(44): [ 23 -19 -37   6 -24 -24  -8]
(99): [-25  38  51  -5  32 -25  16]
(121): [-25 -25  52  -5 -24 -12   3]
(90): [ -5 -25  51  38  32  44   8]
len: [ 23 -19 -37]
3
[-25  51  38  32]
(90)
len: [ 23 -19 -37   6 -24 -24  -8]
7
tail: [-25  51]
[38 32 44  8]
len: [-25 -25  52  -5 -24]
5
[-25  38  51  -5  32]
(99)

(86): [ 11  11  36   6 -48]
(13): [  8   6  36 -47  11]
(59): [ 11   6  36   0 -14]
(35): [ 11   6  12 -48  11]
(93): [ 11   6  36 -48  11]
tail: [8 6]
[ 36 -47  11]
[  6  36 -48  11]
(93)
tail: [36  0]
[-14]
tail: [11 11]
[ 36   6 -48]
len: [ 11  11  36   6 -48]
5

(12): [-10  13  -4  11  10 -23 -31   0  -1 -34   5  -7  15   2 -13  -2  -8 -16
 -39  -7 -13 -31 -14 -17  -1 -27  13  -6   2   1   6  -2   4 -19  -3  13
   1  39 -12 -18  15 -13 -13   2   0 -10  -7 -18  17  29   3  20  -8  16
  12  11 -27   1  -6  22  19  10]
(102): [ -5   2  12  10 -28   6  12  -4  24  25  -6  -2 -27  -8  11  -6  11   8
  20  16  10  19 -18  12  -8  14  -5 -19  10   8   5  16 -11  21   1  -7
  19  -8   4  28  -3  15  12 -16 -15  -6  31  22   2 -16 -25  -5   9   4
  -7   1  14   6  -6 -33 -16  -7]
(4): [  1  -4   6   0 -18  11  18  -2  12  27  -6   2 -20  -6  11  -2   8  11
  25  11  11  21  -3  13  -3  17  -7  -6   4   3   0   7  -7  17   1  -8
   9 -20   7  21  -8  12  10  -8  -7   1  18  18  -6 -20 -14 -11   8  -3
  -9  -4  18   2   0 -25 -16  -8]
(19): [-10   8  -2  14  -2 -19 -22   0   1 -21  -2  -8   3  -2  -6  -3  -6  -7
 -25  -1  -5 -18 -12 -12  -2 -25  15  -7   3  -1   2  -3   3  -4  -8  10
   9  33  -3  -3   7  -6  -6  -2  -7 -10   9  -7   6  15  -2  10  -4  20
   5   7 -19   3  -1   2  13   5]
(109): [ -9  10   1  13  -2 -17 -20  -1   6 -18   1  -8   3  -1  -7  -3  -4  -9
 -25  -1  -6 -18 -14  -9  -4 -18  11  -9   4   3   5   3   1  -7  -3   9
   7  30  -7  -4  10  -5  -7  -3  -6 -10   6  -7  12  15  -5  12  -3  14
   6   8 -17   2  -6   4  10   6]
(164): [ 12 -12 -17 -15  33   0  -4   6 -37 -21   1   5  30   8  -8   8 -15  -2
 -11 -20  -4 -13  32 -12  12 -18   4  29 -14 -15 -14 -26  16 -16  -7   5
 -22  -4   5 -28  -7 -16 -10  22  18  12 -30 -21 -19   9  36  -6  -8  -7
   2  -8  -8  -7  16  32  16   5]
(27): [ 14 -12   3 -21  -2  28  32   1   1  32   4  12  -7   3   9   4  10  10
  37   4   8  26  18  17   2  35 -21   9  -4   2  -2   6  -5   8  13 -16
 -11 -45   4   7  -8  10  10   2   9  14 -12  12  -6 -24   0 -14   6 -29
  -6 -10  29  -3   1  -6 -19  -7]
[ 7 21 -8]
(4)
len: [-10   8  -2  14  -2 -19 -22   0   1 -21  -2  -8   3  -2  -6  -3]
16

(56): [  5  -5   5  -7 -11  -5   4  10   8   7 -16  13 -10   2   7  -9   2 -16
  -8   1  -6   9  -6   5   1 -11  -8   6   1   0  -6   6  21  12   8   7
  -4   0  -9]
(152): [  9  -5   5  -7 -11  -7   4  10   5   7 -21  17 -14   3   7  -9   1 -21
 -11   1  -8   9  -8   9   1 -14 -11   8   0   1  -6   8   0  21   8   7
 -11 -10  -9]
(94): [ -7   4  -4   7  11   7  -4 -12  -5  -6  20 -15  13  -4  -8  10  -1  -8
  10  -1   7  -8   7  -8  -2  13  11  -8   0  -1   4  -7  -8 -18  -8  -9
   7  -2   6]
(50): [ -7   6  -5   7  13   7  -6 -15  -7  -8  25 -15  13  -5  -8  10  -1  -7
  10  -2   9  -8   9  -8  -2  13  14  -8   0  -1   5  -9 -36 -18 -10  -9
   7  25   9]
(128): [ 14  15  -7   7   0 -12 -10 -12 -12  -4 -11  -7 -14   2 -14   3  -5  -8
  -1  -5  -6  -8  -6   7   4   1  -3  -4  -8   4   5   2  -3  12   0 -12
 -22 -17   6]
(175): [  5 -10   7 -10 -13  -3   8  18  10   9 -21  21 -10   3  13 -11   3 -16
 -11   3  -6  11  -6   5   0 -14 -11  10   4   0  -8   8 -38  17   8  12
   0  -8 -11]
(141): [ 11   7  -4 -11  -5   7  -4 -12  -5  -6  20 -15  13  -4  -8  10  -1  18
  10  -1   7  -8   7  -8  -2  13  11  -8   0  -1   4  -7  -8 -18  -8  -9
   7  -2   6]
(168): [  7  -8   7 -10 -13  -7   6  14   8   9 -26  21 -14   3  10 -11   2 -21
 -11   2  -8  11  -8   9   1 -14 -14  10   1   1  -6  10 -29  21  10  10
  -8  -6 -11]
(3): [  7  -8   7 -10 -13  -7   6  14   8   9 -26  21 -14   3  10 -11   2 -21
 -11   2  -8  11  -8   9   1 -14 -11  10   1   1  -6  10 -29  21  10  10
  -8  -6 -11]
(98): [-12   4  -4   7  11   7  -4 -12  -5  -6  20 -15  13  -4  -8  10  -1  -8
  10  11  -6   3  -6  -8  -2  13  11  -8   0  -1   4  -7  -8 -18  -8  -9
   7  -2   6]
[ 3 -6 11 -6]
(175)
[-12   4  -4   7  11   7  -4 -12  -5  -6  20 -15  13  -4  -8  10  -1  -8
  10  11  -6   3  -6  -8  -2  13  11  -8   0  -1   4  -7  -8 -18  -8  -9
   7  -2   6]
(98)
len: [ 11   7  -4 -11  -5   7  -4 -12  -5  -6  20 -15  13  -4  -8  10  -1  18
  10  -1   7  -8   7  -8  -2  13  11  -8   0  -1   4  -7  -8]
33
[  1 -14 -14  10   1   1  -6  10 -29  21  10]
(168)
tail: [-14 -14  10]
[  1   1  -6  10 -29  21  10  10  -8  -6 -11]
len: [  5  -5   5  -7 -11  -5   4  10   8   7 -16  13 -10   2   7  -9   2 -16
  -8]
19
[ -8  11  -8   9   1 -14 -14  10   1   1]
(168)

(46): [ 23 -30 -13  20 -39]
(135): [ 14 -13  -9   4 -22]
(217): [  6   1  -3   1 -29]
(177): [ 17 -26   0   7 -26]
(25): [ 11 -25  26   0  -6]
(76): [ 17 -22  -6   9 -27]
(11): [ 6  1 -3  1 -7]
(91): [17  2 -3  1 -7]
(47): [ 10 -12   3   5 -13]
(8): [-3 24 -6 -5  9]
(22): [ -8  28   2 -15  18]
(129): [ -9  31  -2 -20  19]
tail: [ 23 -30]
[-13  20 -39]
len: [6 1]
2
len: [ 6  1 -3  1]
4
len: [ 6  1 -3]
3
len: [ 17 -26   0   7 -26]
5
[-13  -9   4]
(135)

(116): [  7  -8   4 -38   3 -12  25  -9]
(16): [  4  -2  13 -42   5 -11  16 -11]
(137): [  4  -3   1 -37   7 -13  13 -15]
(40): [  4  -4   1 -38   0 -13  21 -21]
len: [  4  -2  13 -42   5]
5
len: [  7  -8   4 -38]
4
tail: [ 4 -3  1]
[-37   7 -13  13 -15]
tail: [ 4 -3]
[  1 -37   7 -13  13 -15]

(5): [-15  37 -49 -15]
(69): [-36  13   8  51]
(64): [-36  14   8 -53]
tail: [-36  13   8]
[51]
[ 37 -49 -15]
(5)

(31): [  2 -17  35 -12  31 -16]
(62): [-14 -15  33 -17  36  -7]
(36): [  1   5  -9 -10  18   6]
(43): [  0   7 -14  -9  21   8]
(125): [ -2 -11  25 -10  31 -11]
(74): [ -2 -11  25 -10  31  -7]
(134): [ -9 -15  33 -17  35 -10]
(67): [ -9 -15  33 -17  33   2]
(198): [-27  -9  25 -21  39   2]
(159): [-23 -12  31 -18  37  -2]
len: [ -2 -11  25 -10  31]
5
len: [-14 -15  33 -17]
4

